A small network was shown many inputs. Here are its activations along a few directions, one row for each input.
Each table varies a few parts of the input and shows all the possible inputs, shuffled.
A made-up example of a description, with smaller parts first: one of 5 places around a ring, together with either a single point or one of 11 places along a line or (one of 3 separate values, together with one of 6 places along a line).
Shared parts are said once, and a part with two or three values counts as separate values.

Table:
r1: [ 42.4  24.3   2.2  11.8 -16.9   7.5 -41.9  26.6  24.2 -49.3  17.0  39.7
  14.3 -20.6 -12.5  24.0]
r2: [ 46.8  41.5  20.2  24.1   1.6   4.4 -15.4  14.3  37.8 -61.5   8.3  22.7
  18.7 -10.5  -2.5   3.9]
r3: [ 62.6  14.6  13.4  19.5  21.1   0.3 -13.9  42.8   9.0 -50.0   2.5  32.6
  31.7  -8.2 -12.2   2.8]
r4: [-34.2  20.3   4.1  -2.8  -5.5 -16.9  13.2 -32.6  -7.1  -2.3   6.1 -21.6
 -13.3   8.6   4.1  -9.7]
r5: [  8.6  -6.4   4.1  -7.6   0.6  -0.2  36.4  -3.5 -36.9  17.4  -4.0  -7.0
   2.9  15.2 -12.5  -4.9]
r6: [-17.9  19.5  11.3  -2.7 -18.7   5.6  40.5 -27.8  -6.8   4.4   0.8 -14.7
 -10.8   6.9  -4.4  -9.2]
r7: [-36.0  -4.6  11.7   3.9   5.1 -22.9  28.8 -15.4 -12.8  -7.3   3.2 -13.7
 -14.9   6.2   9.1 -17.2]
r8: [ 20.7 -23.3  16.3 -23.8  -7.7  75.2 -27.9  39.6  17.3  -6.7  -6.9  18.4
  43.0 -24.2  17.0  28.1]
r9: [-26.8 -18.8 -29.0  -1.4 -15.3   0.5  11.9  -6.4 -31.9  13.3  15.0   3.1
  -4.1   5.1   0.0   8.8]
r10: [ 34.0 -14.4  40.2 -25.7  26.8  53.3 -21.7  36.0  13.8  -4.3 -18.1  11.5
  52.5 -18.3  11.6  12.2]
r11: [ 25.6  -4.7  31.6 -20.5 -23.1  61.1 -43.6  23.3  32.9   2.4  -6.0  19.9
  32.1 -19.8  14.3  33.1]
r12: [-13.3  -9.7  -4.3  -2.3  19.3 -20.6  16.1 -10.0 -37.2  15.4   4.4  -5.0
   3.8   9.4  -5.7  -7.4]
r13: [-22.2 -16.1 -36.1  -4.9  -5.1  -8.0  -6.1   0.9 -20.4  19.1   3.5  -6.1
 -21.4  15.3  -0.7   3.8]
r14: [ -7.4  -9.3 -12.3  16.7  24.9 -45.4  10.0 -21.2   8.7  21.9  -8.8 -25.8
 -24.6   7.8   4.9 -24.3]
r15: [  2.6 -13.4 -22.4  11.0  24.3 -37.5   0.0  -3.0 -13.5  33.0 -15.4 -23.6
 -15.7  15.4 -12.9 -26.1]
r16: [-10.4 -15.5 -21.0 -13.2 -28.3  20.5  28.8  -1.3 -33.3  12.9   8.7   0.4
  -4.3   5.6  -8.7  10.1]
r17: [-34.2   1.2 -22.9  -7.6 -14.8 -20.7 -19.2 -14.1  -7.0  23.2   3.0  -3.1
 -30.8   7.0  -5.3   3.5]
r18: [-22.8  -5.6 -33.1   9.2 -19.1 -28.7 -17.0 -14.3   5.9  34.8  -4.4 -11.7
 -32.4   3.5 -13.3  -9.3]
r19: [-26.0  17.6  -6.7   8.8   8.6 -24.3   8.0 -29.4   5.0  16.9  -2.5 -17.5
 -24.0  11.7   6.0 -12.3]
r20: [-10.2   5.1  -4.3 -14.2 -49.1   6.8  10.3 -12.9 -18.2  15.0   5.9  -3.6
 -18.9  11.6 -11.1  11.6]
r21: [-15.3  -3.1  17.2  -3.9  -3.0  -3.9  48.6 -15.0 -14.2  -1.5  -0.4 -10.7
 -10.6   4.9   1.3 -12.0]
r22: [-23.4 -11.3 -10.1   3.3  24.2 -22.8  10.4   4.7 -24.3  20.7  -9.9  -8.2
 -15.7  12.2  -8.5 -22.4]
r23: [-32.6   2.3 -13.6  -9.2 -30.3 -13.8  -8.6 -19.7 -18.2  13.0  12.7  -2.0
 -17.2   5.5  -3.9  10.2]
r24: [ 19.8 -13.4  51.7 -11.5  22.8  48.9  -2.8  20.3  38.1 -14.3 -13.8  14.1
  42.5 -25.5  28.0   8.8]
r25: [-14.2  14.9 -16.0  13.9   4.7 -34.7   0.0 -29.8  16.3  21.2 -10.8 -35.1
 -28.2  11.9  -2.7 -24.0]
r26: [ 22.5  10.8  45.1 -17.1  12.2  56.3 -19.7   2.8  44.1  -8.9  -9.7   7.1
  43.4 -21.3  22.0  16.0]
r27: [ 38.9  17.2  26.2  22.7  17.7  -3.8  -0.7  30.2  31.6 -69.1   5.9  29.7
  19.0 -18.0   1.7  -4.6]
r28: [ -2.4 -22.1 -50.1   8.0   0.5 -20.9  -9.1  -8.0  -9.5  36.2   0.6 -13.1
 -17.4  10.3  -6.8  -0.9]
r29: [ 48.3   7.3 -13.0   7.5  -2.1  18.6 -30.9  39.5   8.8 -56.8  16.4  36.3
  24.7 -18.1  -8.0  22.9]
r30: [-23.3  -5.0  -0.6   7.9  24.3 -33.8  15.7 -16.6  -2.1  11.2  -3.4 -13.1
 -24.1  10.5  11.8 -15.6]
Q: Describe the family of inputs behind these rows.
A: one of 5 places around a ring, together with either one of 2 separate values or one of 4 places along a line
Q: The inputs of r1 and r29 match in every part but the place on the ring of 5. If r11 is changed in the same way as r1 into r29, which row does it become?
A: r8
Q: List by row number the other rows that have the place on the ring of 5 in common with r4.
A: r2, r6, r19, r25, r26
Q: List by row number the other rows that have the place on the ring of 5 in common with r15.
A: r3, r5, r10, r12, r22
Q: Which other rows does r18 become when the place on the line of 4 takes its other values? List them by row number.
A: r17, r20, r23

Table:
r31: [-68.7 -23.4  22.4 -44.2  19.4   1.5  60.9 -32.3 -37.3  30.7 -15.1 -30.7
  -9.4  17.3  23.0 -11.8]
r32: [ 34.1  56.8  24.8  20.6  11.6 -11.3  30.0  -2.5   7.7 -49.0   9.0  18.3
  23.7  -4.0 -16.3 -12.3]
r33: [ 10.9  -6.8 -15.9  12.8  40.7  -9.1 -18.3  16.0  44.1   0.0 -18.3   0.6
 -19.6  -1.8  11.5 -12.4]
r34: [  7.6   8.9  -1.7  20.5 -41.7   8.0  -6.2  32.1   4.2 -54.1  17.5  36.7
 -18.3  -5.4   3.1  24.0]
r35: [ 46.1  19.9  28.1  16.4  38.0 -40.3  19.4  -8.5  29.8 -26.9  -6.3 -15.7
  23.4  -4.6 -12.4 -29.7]
r36: [-31.3   5.6 -66.5   6.6 -50.6 -22.3   8.7 -24.5  -5.0  21.5   9.2 -28.0
 -55.1   9.4 -33.5 -15.0]
r37: [-31.3 -18.8 -29.4 -29.2 -62.1  25.5  25.2 -18.1 -43.5  67.0 -20.3 -33.5
 -23.5  29.6 -14.8   0.4]
r38: [  1.8  41.3  41.2   2.6 -19.4  39.4  -9.0 -19.3  26.7 -20.5   6.3  14.6
  28.6 -16.2   9.2  16.2]
r39: [ 16.7  -1.2 -40.1   3.7 -15.9  -3.6 -37.1  20.3  -9.3 -39.0  20.0   5.5
  -6.1   7.2   4.3  29.3]
r40: [ 24.5 -11.8  55.8 -34.1  14.4  42.7  18.1  -3.7  14.8  10.9 -29.0 -38.8
  28.6 -14.1  13.7  -1.9]
r41: [ -2.3   5.0  23.6   7.1 -50.0  23.2 -23.0  19.8   4.0 -15.0  17.1  50.8
  -1.1  -8.8   8.3  43.7]
r42: [-66.1   6.5  -7.5  -7.8  23.7 -48.2  36.6 -32.2  -5.6 -14.0  12.9 -23.0
 -46.6  10.3  17.9 -28.7]
r43: [ -0.4 -17.3 -26.8  16.6  19.2 -13.7 -51.0  33.4   1.2  -8.2  -9.4  -0.9
 -12.8   5.2   0.1  -4.9]
r44: [-10.2 -22.3 -12.5   2.0  11.3   1.0 -57.9  17.8   6.3  33.2  -5.4  12.3
  14.5 -14.7   4.1   7.4]
r45: [ 22.5 -18.6 -30.2  33.3  46.1 -38.3 -20.6  20.9 -15.5  -0.1  -4.9  10.9
  12.7  -5.8 -29.0 -22.9]
r46: [-74.1   3.6  23.6  -9.4  11.0 -33.6  15.1 -45.3 -13.3  23.3   5.5 -17.9
 -26.5  14.6  30.4  -2.8]
r47: [  4.3 -12.7   6.2   8.8  29.0   8.4 -32.0  -3.0  40.7  38.4 -17.3   7.6
   7.0 -14.0  21.9   0.7]
r48: [ 10.0 -31.4  17.8 -21.5  34.3  38.9   6.3  23.8  12.1  49.0 -33.2 -12.0
  14.6   0.0  23.0  -3.1]
r49: [  5.0 -29.3  20.9 -19.0 -41.8  63.1  24.0  26.1 -17.9  -9.1  11.4  34.7
  20.7  -6.6   1.4  25.7]
r50: [-41.9   2.9 -44.1  -7.7 -61.1  -7.9  -7.0 -36.5  -4.7  61.7   4.9 -12.5
 -34.0   6.8 -25.6   4.2]
r51: [  3.9  -3.0 -22.1 -21.4 -20.6   9.5 -47.5   9.9  -1.4   2.9  22.0  27.4
  11.2  -4.2   3.7  45.2]
r52: [-40.2   3.2  -1.7  19.1  46.2 -72.6  60.8 -45.1 -29.8  -5.6  19.5 -19.8
 -17.9   6.9  -5.3 -45.0]
r53: [ 15.6 -32.1  -7.1 -32.7 -20.8  47.8 -13.6  23.3 -38.9   7.7  11.4   1.3
  26.7  16.5  12.2  34.3]
r54: [ 40.4   0.7 -45.5  17.7  10.1 -28.3  -6.5   6.5 -27.0 -31.2  24.8  20.4
  19.5  -6.9 -20.7   8.3]
r55: [ 33.6  -2.6  -7.8  31.1  63.5 -39.8   5.6  14.0  23.2   9.8 -16.2   8.9
   1.5   2.0 -11.3 -23.5]
r56: [ 12.4  17.4  60.9 -20.8 -15.3  75.2  22.2   1.2  -9.2 -14.8  -8.0  -7.8
  31.7   8.3  11.3  15.1]
r57: [ 15.1  17.7  48.9 -25.2  10.6   5.8 -25.6 -16.1  47.0   4.5 -15.5  -5.1
   7.5 -13.6  14.3  -0.4]
r58: [ 23.1  13.9  19.2  -0.9  15.5  -8.6  -5.4  -6.8  50.1 -36.6 -10.0 -24.7
   3.2  -8.6   9.4 -20.6]
r59: [ -4.5  10.7 -59.8  20.9 -26.4 -48.1  29.2 -32.8 -31.1  29.6  11.8 -16.3
 -38.4   5.2 -54.7 -31.3]
r60: [ 10.2  45.0  14.6  16.0 -13.1  21.8   8.6  -4.1  29.6 -59.8   8.7   1.0
  14.4  -8.6   5.3  -3.3]
r61: [ 33.8  14.6   4.3  35.6 -17.5 -19.1  16.3  23.4 -20.4 -47.2  18.9  48.4
  -2.3  -8.6 -17.6  10.6]
r62: [ -0.9 -42.2   6.5 -17.4  11.7  33.0 -26.4  42.3 -31.7  41.0 -22.0 -12.7
  21.9   7.3  12.9   4.2]
Q: The inputs of r44 and r45 match in every part but one. If r41 is changed in the same way as r44 into r45, which row does it become?
A: r61
Q: Describe the family of inputs behind these rows.
A: one of 4 places along a line, together with either one of 2 separate values or one of 6 places around a ring
Q: List by row number the other rows that have the place on the line of 4 in common with r49.
A: r31, r37, r40, r48, r53, r56, r62
Q: Which other rows does r50 become when the choice among 2 separate values takes its other values? List them by row number.
A: r46
Q: Which other rows does r59 become when the choice among 2 separate values takes its other values? List them by row number.
A: r52
